M =
[[115 115 151 115 120 113 118 121 119 143 117]
 [127 128 124 126 125 126 122 131 131 122 128]]
Give the smallest entry in the last column.
Answer: 117
Give the second entry from the end, reading row by row.
Answer: 122
Give the 3rd entry from the end, reading row by row.
Answer: 131
The entry in the bottom-left corner: 127
The smallest entry in the first row: 113
Give the 4th entry in reading order.
Answer: 115
The entry just left of 151 is 115

X =
[[149 114 131 135 106 117 125]
 [139 117 114 124 116 116 121]
 [113 135 135 114 146 129 124]
 [114 139 135 126 143 138 132]
 [129 128 116 127 128 128 128]
 [132 128 127 131 126 129 129]
 [135 125 125 133 122 127 130]
 [117 139 131 130 140 140 134]
 [143 113 124 123 112 111 118]
 [130 128 122 129 128 128 128]
 [151 113 117 136 103 116 125]
 [132 127 129 131 126 129 129]
 [151 115 120 140 103 119 128]
 [122 132 131 122 136 130 127]
 [137 119 117 125 119 118 122]]
Rows and columns are numbered from 1.
Report the top-right entry.
125
The entry at the centre is 130
The bottom-right entry -> 122
The entry in the top-left corner: 149
The bottom-left entry: 137
The entry in row 1 and column 2 is 114
The entry in row 2 and column 1 is 139
Report the entry in row 1 and column 3.
131
Report the entry directly above 133.
131
Report the entry in row 3 and column 1.
113
Report the entry just right of the centre entry.
140
Report the entry directly above 138.
129

Read these off the grid that follows. Indices start at 1.
1) Which number is the bottom-left entry?
2) Which number is the entry in row 3 and column 1?
3) Which number is the top-left entry?
4) Which number is the entry at row 2, column 1?
5) Which number is the entry just right of 132?
6) Which number is the entry in row 1 and column 2?
7) Which number is the entry directly below 131?
8) Which number is the entry directly below the largest entry?
[[127 128 125 124 129]
 [126 121 137 131 121]
 [146 153 126 130 150]
 [129 132 125 124 130]]
1) 129
2) 146
3) 127
4) 126
5) 125
6) 128
7) 130
8) 132

m =
[[134 124 124 125 118 106 126 121 136 135 117 134 137 131 123]
 [132 125 121 116 130 149 129 134 129 129 122 117 113 131 128]
 [132 127 134 149 129 114 134 126 123 137 127 133 142 128 123]
 [137 124 141 144 140 131 131 128 125 129 130 118 119 128 114]
 [122 127 111 120 127 144 127 136 119 128 123 134 129 128 143]
 [121 135 132 109 119 118 122 121 141 117 137 130 128 127 131]
 [126 132 134 138 134 151 135 133 124 130 138 117 121 128 127]
 [130 131 137 142 133 147 135 131 126 132 137 115 122 128 122]
 [133 125 123 124 118 106 126 122 136 134 118 135 137 131 124]
 [133 125 132 152 130 120 134 127 122 139 125 131 139 128 122]
 [125 128 131 131 142 148 127 135 117 120 135 123 116 124 130]
 [125 131 136 107 128 109 127 125 136 119 129 128 127 131 128]
 [130 123 117 142 132 148 131 135 116 136 122 128 127 127 132]
 [116 136 134 121 127 113 131 129 125 122 136 137 142 128 139]
 [120 135 130 108 120 121 122 122 140 117 137 130 127 126 132]
 [133 123 122 149 132 142 132 133 117 139 123 128 130 128 127]]
Counting starts at 1.
The entry at row 1, column 1 is 134
The entry in row 2 and column 1: 132
Give the entry in the top-right corner.
A: 123
Give the entry in row 3 and column 1.
A: 132
The entry at row 1, column 3: 124
The entry at row 1, column 2: 124
Give the entry in row 2 and column 3.
A: 121
Give the bottom-right entry.
A: 127
The entry directly below the largest entry: 131
The entry in the bottom-left corner -> 133
Give the entry just left of the largest entry.
A: 132
Give the entry in row 2 and column 2.
A: 125
The bottom entry of the column that holds the largest entry -> 149
The entry at row 3, column 2 -> 127
